m = [[6242, 6964, 5174, 6654, 7765, 5381, 6378, 7287, 9676, 6095, 6921, 7546, 4985, 4326], [6462, 6898, 5031, 6378, 7940, 5015, 6177, 7248, 9524, 6648, 7243, 7798, 3795, 4655], [5830, 5264, 7121, 6045, 4412, 7471, 5910, 5150, 2586, 5787, 5214, 4611, 8687, 8065], [6462, 7208, 5047, 6550, 7815, 4911, 6108, 7324, 9361, 6663, 7235, 7830, 3811, 4517], [6020, 5527, 7474, 5792, 4528, 7372, 6029, 5121, 2844, 6000, 5105, 4780, 8671, 8098], [6422, 5575, 7322, 5566, 4934, 7169, 6175, 5286, 3160, 6061, 5571, 4990, 7378, 7838]]
Indices start at 1.
(1, 1) => 6242
(2, 7) => 6177
(3, 11) => 5214
(6, 6) => 7169
(3, 8) => 5150
(2, 9) => 9524
(2, 11) => 7243
(2, 2) => 6898
(6, 11) => 5571
(2, 4) => 6378
(1, 4) => 6654
(6, 10) => 6061
(3, 2) => 5264
(2, 1) => 6462
(5, 7) => 6029
(1, 9) => 9676
(4, 10) => 6663
(6, 7) => 6175
(3, 12) => 4611
(4, 1) => 6462
(3, 5) => 4412
(4, 14) => 4517
(5, 12) => 4780
(4, 9) => 9361
(1, 8) => 7287
(4, 2) => 7208
(6, 2) => 5575
(5, 13) => 8671
(4, 4) => 6550
(5, 4) => 5792
(6, 1) => 6422
(4, 12) => 7830

W =
5.81	108.22	16.04	74.58	-36.14	-148.56	-4.96	78.93
-64.71	-121.85	158.14	-58.65	-87.19	-165.44	-49.42	24.63
-115.97	131.83	-40.03	51.12	31.48	16.36	23.10	17.90
59.18	-131.40	70.07	-54.39	-80.99	-52.00	116.40	100.25
1.40	148.80	-37.21	84.03	39.93	-68.94	-62.87	-20.33
-66.51	-95.35	83.31	-50.49	-71.77	-144.77	-13.59	63.00
21.60	87.10	81.84	-18.61	-76.03	153.34	174.67	84.06
6.61	-102.76	-10.86	6.24	-23.97	-143.67	17.98	88.86
10.67	-127.68	28.30	-23.53	-27.33	-154.26	-47.55	20.58
-118.35	-92.71	19.66	-82.81	-9.98	71.37	44.31	14.07
Indices start at 1.
(1, 1)	5.81
(8, 6)	-143.67
(5, 2)	148.80
(3, 3)	-40.03
(9, 4)	-23.53
(3, 2)	131.83
(1, 5)	-36.14
(5, 6)	-68.94
(9, 5)	-27.33
(4, 3)	70.07
(2, 5)	-87.19
(10, 7)	44.31
(6, 6)	-144.77
(1, 6)	-148.56
(10, 3)	19.66
(5, 4)	84.03
(3, 8)	17.90
(8, 3)	-10.86
(6, 4)	-50.49
(9, 3)	28.30
(3, 6)	16.36
(8, 1)	6.61
(1, 3)	16.04
(9, 2)	-127.68
(7, 7)	174.67
(1, 7)	-4.96

arr =
[[ 167 -338  516   53 -179  617 -215]
 [ 754  -30  -42 -610  335  517  910]
 [-788  485 -475  867  359  286  904]
 [ 430 -184  442  -48 -185  238 -259]
 [ 204 -341  515   68 -169  609 -229]
 [ 134 -353  523   96 -154  646 -191]
 [-805  490 -480  900  359  569  912]
 [-693  397  337  522 -270   25  873]]
Indices start at 1.
(1, 1)	167
(8, 4)	522
(5, 7)	-229
(3, 6)	286
(2, 1)	754
(2, 5)	335
(5, 4)	68
(7, 3)	-480
(7, 2)	490
(6, 6)	646
(4, 7)	-259
(5, 5)	-169
(4, 4)	-48
(5, 1)	204
(5, 3)	515
(2, 6)	517
(7, 7)	912
(4, 5)	-185
(3, 3)	-475
(1, 4)	53
(4, 3)	442
(1, 6)	617

A =
[[  20.775   80.468 -132.573   46.467]
 [-108.457  152.457   74.312   49.895]
 [ 220.857  105.108  201.318  176.535]]
Indices start at 1.
(1, 1)	20.775
(3, 1)	220.857
(3, 2)	105.108
(1, 4)	46.467
(3, 4)	176.535
(1, 2)	80.468
(1, 3)	-132.573

X =
| -.09 |  .46 |  .27 |  .72 |  .32 | -.43 |  .58 |
| -.26 |  .16 | -.32 |  .53 |  .28 |  .17 |  .03 |
| -.38 | -.24 | -.49 |  .40 | -.09 |  .34 |  .16 |
| -.24 | -.10 | -.39 |  .40 |  .04 |  .30 |  .41 |
| -.12 |  .00 | -.61 |  .41 |  .07 |  .21 | -.10 |
|  .28 | -.03 | -.17 |  .48 | -.31 |  .21 |  .40 |
|  .11 | -.20 | -.20 |  .65 | -.43 |  .38 |  .59 |
|  .33 |  .69 | -.05 |  .01 |  .37 | -.42 |  .40 |
Rows and columns are counted from 1.
(1, 1)	-.09
(1, 4)	.72
(7, 1)	.11
(1, 2)	.46
(5, 7)	-.10
(8, 1)	.33
(5, 3)	-.61
(2, 1)	-.26
(3, 7)	.16
(6, 5)	-.31
(7, 5)	-.43
(2, 4)	.53
(4, 3)	-.39
(6, 2)	-.03
(4, 4)	.40
(1, 5)	.32
(8, 5)	.37
(2, 5)	.28
(7, 3)	-.20
(7, 6)	.38
(8, 7)	.40
(3, 3)	-.49
(3, 4)	.40
(6, 4)	.48
(4, 7)	.41
(1, 6)	-.43
(7, 2)	-.20
(3, 6)	.34
(8, 2)	.69
